These are the activations of a small neural network, seen along a few directions. Each row is one input.
In each table, some parts of the input vary, and every possible input appears once, in random order.
A made-up example of a description, with smaller parts first: one of 6 places along a line, together with either a single point or one of 11 places around a ring or (one of 3 separate values, together with one of 5 places around a ring).
Shared parts are said once, and a part with two or three values counts as separate values.
(in the rows, 128 means zero)

Other details of the inputs shift rows strongly along two fixed directions, in all tables alike. That doesn't count.
To show where, the next rows are all for the same input, with only those details redrawn:
[183 187  99 122 152 152 129 185 152 132 145]
[134 169 126 134  83 139 152 148 151 104 177]
[ 95  85 141 131 138 129 112 151 109 134 125]
[144 104 114 119 208 141  89 188 111 162  93]
[155 126 109 119 194 144  98 188 122 154 106]

Table:
R1: [232 228  77 138 194 115 139 172 147 133 107]
R2: [110 112 133 155 119 121 163 110 112 137 147]
R3: [190 190  89 106 140 119 120 180 154 117 124]
R4: [116 114 118 129  90 135 135  89 125  95 103]
R5: [ 91 108 151 120 124 109  93 137 121 147 114]
R6: [129 119 169 126 110 129 141  78 130 135 122]
R7: [104 112 142 141 134 102 127 104 113 165 114]
R8: [158 138 104 118 174 124  89 161 143 183  99]
R9: [141 103 150 123 109 115 153  86 122 104 114]
R10: [179 200 112 137  92 176 125 122 134  87 166]
R11: [149 194 133 130  67 152 105  95 136  98 154]
R12: [153 146 135 126 108 155 169 102 189  95 180]
R13: [109  80 117 125 115  95 115 132 121 131 111]
R14: [152 146 128 145 213 111  98 145 111 178  77]
R15: [129  77 161 135 152 146 144  99 106 134 112]
R16: [ 83 111 129  99 138 100 118 138 100 110 107]
R17: [170 191 101 139  98 181 163 113 157 103 148]
R18: [148 164  93 119  76 105 173 112 150 115 162]
R19: [107 127 148 172 128 117 157 113 109 121 142]
R20: [ 74 148 150 106 113 114 120 124 121 128 131]
R21: [ 98 100 128 121 127 108 123 105 121 172 121]
R22: [174 187 131 111 112 142 147 102 208 114 164]
R23: [121  69 140 109 145 112 123  98 152 107 111]
R24: [118 116 123 140 105  89 156 105 115 122 128]
R25: [ 93 121 149 136  22 121 122  67 107  53 155]
R26: [ 99 107 142 133 110 130 128 144 121 120 146]
R27: [105  96 127 142 103 129 136 131 129 135 150]
R28: [125 123 112 101 226 146 100 182  99 157  90]
R29: [106  99 119 134 113 128 158 112 120 144 154]
R30: [103 110 138 129 120 147 108  89 121 140  89]
Question: Changing only one part turns R19 into R14. The same change can be made to R26. Which row results?
Answer: R5
Question: What is each input in this table made of?
Answer: one of 3 separate values, together with either one of 4 places along a line or one of 6 places along a line
Question: Which other rows agree with R25 in the choice among 3 separate values? List them by row number.
Answer: R1, R3, R4, R9, R13, R16, R18, R23, R24

Table:
R31: [141 138 124 131 126 123 144 118 146 127 138]
R32: [134 142 129 130 124 131 141 136 138 118 139]
R33: [140 141 126 134 126 123 142 117 145 131 138]
R34: [133 145 119 124 120 125 139 134 128 120 138]
R35: [183 152  96 106 225 148  90 179 124 171  84]
R36: [133 146 130 125 116 130 129 133 139 131 141]
R37: [139 143 125 134 123 136 132 118 137 121 137]
R38: [109 106 136 136 132 130 120 128 115 129 123]
R39: [110 106 133 125 131 115 128 130 115 129 122]
R40: [136 140 125 120 116 129 131 135 142 124 140]
R41: [136 142 125 136 119 134 133 135 137 124 140]
R42: [135 142 129 136 121 131 136 136 139 124 140]
R43: [113 102 134 128 135 118 133 111 126 135 116]
R44: [112 108 131 133 128 118 119 130 112 139 123]
R45: [106 107 135 118 130 127 120 126 118 127 124]
R46: [114 103 135 133 128 133 130 113 118 136 110]
R47: [141 149 131 128 121 134 129 117 132 120 134]
R48: [142 144 127 130 116 139 142 117 132 131 129]
R49: [134 142 120 131 117 121 137 137 137 124 138]
R50: [109 108 132 134 131 115 122 132 118 136 120]
R51: [115 101 135 124 133 118 133 111 124 134 119]
R52: [129 148 122 127 117 135 127 131 137 125 138]
R53: [120  98 132 128 132 130 126 114 117 130 120]
R54: [109 107 126 131 129 120 121 129 113 129 120]
R55: [115 105 136 127 135 128 116 114 118 122 113]
R56: [134 143 121 120 115 134 128 132 135 121 139]
R57: [113 100 134 134 129 127 122 130 120 128 124]
R58: [135 147 125 132 117 121 136 135 132 131 140]
R59: [107 113 134 129 133 119 124 128 107 135 121]
R60: [136 143 116 126 116 126 134 134 128 121 138]
R61: [133 143 125 130 124 134 139 134 134 116 139]
R62: [108 105 138 118 130 123 122 128 122 129 124]
R63: [144 138 122 125 116 139 144 119 135 125 129]
R64: [111 104 126 132 128 118 121 130 117 132 121]
R65: [141 140 122 131 122 135 133 119 138 117 137]
R66: [144 136 125 127 125 122 144 118 144 127 140]
R67: [128 148 128 125 121 131 133 133 142 125 138]
R68: [138 148 128 130 122 134 129 117 136 117 132]
R69: [131 145 123 128 115 134 126 132 141 127 139]
R70: [111 106 136 131 137 119 131 111 125 139 116]
R71: [119 110 141 128 134 123 112 115 113 130 110]
R72: [136 146 128 133 119 136 133 132 129 124 141]
R73: [107 107 137 128 130 124 116 130 125 136 122]
R74: [144 144 126 123 117 129 128 119 134 113 129]
R75: [108 103 132 126 126 127 115 128 124 131 123]
R76: [131 144 120 124 116 135 128 131 138 121 138]
R77: [138 140 123 128 119 135 134 134 131 117 141]
R78: [119 106 136 127 130 120 116 117 120 124 106]
R79: [114 108 143 130 144 125 124 133 115 136 121]
R80: [134 148 131 131 123 135 138 132 129 123 141]
R81: [119 104 139 132 139 116 128 113 124 143 123]
R82: [119 100 134 127 134 128 120 114 117 126 122]
R83: [113 104 143 134 133 124 123 131 117 136 125]
R84: [146 143 127 123 114 126 130 121 135 115 126]
R85: [131 149 118 134 117 127 133 133 130 124 137]
R86: [133 149 121 131 116 126 133 132 126 128 139]
R87: [140 141 123 135 121 137 138 118 137 125 135]
R88: [133 145 118 135 116 125 133 134 134 127 138]
R89: [108 111 137 130 133 115 126 129 112 137 121]
R90: [137 141 121 127 116 120 137 137 134 124 139]
R91: [131 149 131 122 120 130 133 132 137 129 140]
R92: [133 141 124 124 117 130 131 135 144 124 138]
R93: [137 139 127 132 120 130 137 137 140 120 140]
R94: [134 145 126 126 114 133 126 132 137 131 141]
R95: [139 145 128 128 124 125 144 115 139 134 135]
R96: [114 104 139 134 130 128 119 129 115 135 126]
R97: [180 151  93 109 225 148  90 179 128 168  82]
R98: [106 108 139 134 136 128 125 128 115 127 123]
R99: [142 138 120 132 120 137 139 119 137 122 134]
R100: [104 112 131 132 134 119 124 128 111 132 119]
R101: [138 140 117 127 114 124 134 135 132 124 140]
R102: [137 140 130 126 123 130 141 136 136 118 141]
R103: [196 147  93 110 226 143  86 169 128 159  70]
R104: [118 109 139 130 131 121 114 117 119 128 105]
R105: [121 110 141 128 130 120 113 117 115 132 107]
R106: [129 146 123 122 120 134 133 131 138 120 137]
R107: [107 107 132 129 133 115 128 130 117 130 120]
R108: [105 106 137 122 132 124 122 128 125 129 122]
R109: [142 143 126 123 121 134 131 118 134 113 133]
R110: [141 139 121 129 117 140 144 119 137 125 127]
R111: [132 149 125 125 116 135 127 130 133 128 140]
R112: [140 136 124 129 117 133 134 135 135 120 142]
R113: [133 145 131 133 125 131 140 135 137 122 139]
R114: [119 103 136 133 134 130 123 113 114 138 119]
R115: [105 110 134 132 134 116 126 130 116 134 120]
R116: [140 137 128 128 119 129 137 137 137 120 142]
R117: [130 147 118 128 121 125 139 133 130 120 136]
R118: [111 104 138 126 133 127 127 128 114 123 125]
R119: [111 103 133 133 131 129 122 129 116 125 123]
R120: [118 105 138 132 137 129 117 114 114 134 121]
R121: [140 149 128 130 118 129 127 119 136 116 127]
R122: [111 102 132 122 125 126 115 128 122 131 125]
Question: Changing only one part turns R89 into R107. The same change can be made to R59. Which row results?
Answer: R117
Question: Changing only one part turns R33 into R31. The same change can be made to R98. Which row results?
Answer: R61
Question: Changing only one part turns R51 into R70. The same change can be made to R39. Which row results?
Answer: R115
Question: What is each input in this table made of?
Answer: one of 4 places along a line, together with either one of 2 separate values or one of 6 places along a line or (one of 3 separate values, together with one of 5 places around a ring)
Question: Which other rows does R49 become when the choice among 3 separate values takes its other values? List them by row number.
Answer: R92, R93
Question: Which other rows does R66 become when the choice among 2 separate values takes its other values? List them by row number.
Answer: R51
Question: Start at R105 and move only the place on the line of 6, one step at a time. The first step leads to R71. Which rows follow, in order?
Answer: R47, R120, R114, R48
Question: Which other rows does R31 become when the choice among 2 separate values takes its other values? List them by row number.
Answer: R43

Table:
R123: [ 49  73 162 153 103  77 155 101  94 139 139]
R124: [ 50  60 165 112  80 118 101 115 112 100 137]
R125: [159  94  89  95 232 128  81 209 120 177  81]
R126: [170 159 124 126  91 123 173  95 178 114 159]
R127: [ 91 103 132 108 142 114  76 152 107 134  96]
R128: [140 176 129 152 103 125 191 136 149 126 180]
R129: [136 163 126 129 139 159 106 171 119 129 136]
R130: [ 37  76 151 146  85  89 128 129  84 132 145]
R131: [164 154 124 136 151 159 133 112 124 137 113]
R132: [103  89 128 124 166  82 131 137 119 158 100]
R133: [168 142 114 103 133 147  99 129 140 101 109]
R134: [ 79  51 163 119  90 118 128  56 117 107 114]
R135: [ 61  84 163 141  79 113 100  82  77 100 113]
R136: [126  74 139 126 166 154 112  96 117 136  95]
R137: [158 186 124 151  90 114 172  96 150 128 158]
R138: [155 168 126 129  82 168 134 112 152  75 159]
R139: [226 173  78 112 230 123 111 159 154 183  70]
R140: [127 204 124 130  73 132 127 144 133 103 169]
R141: [156 194 122 138  84 132 154  86 139 110 146]
R142: [150 189 117 118  68 128 125 109 148  81 137]
R143: [132 161 114 133  88 146 162 160 159 108 191]
R144: [ 90  92 117 118 147  95 104 165 108 152 107]
R145: [134 152 111 138 145 140 135 184 121 147 147]
R146: [128  66 141 139 172 136 129 106 127 153 107]
R147: [ 97  82 141 119 155 155  85 155 111 128 118]
R148: [216 181  91 119 220 178  80 180 116 147  77]
R149: [150 160 120 121  98 110 183 129 174 113 174]
R150: [120  94 130 115 153 114 103  93 112 142  73]
R151: [159 175 133 157  97 139 180 102 153 127 165]
R152: [109  68 137 134 179 123 140 140 123 152 123]
Question: Changing only one part turns R146 into R138. The same change can be made to R137. Which row results?
Answer: R135
Question: What is each input in this table made of?
Answer: one of 5 places around a ring, together with one of 6 places around a ring
Question: Which other rows does R132 become when the place on the ring of 5 takes its other values? List them by row number.
Answer: R123, R128, R149, R152
Question: Which other rows does R125 become when the place on the ring of 5 takes its other values? List them by row number.
Answer: R130, R143, R144, R145
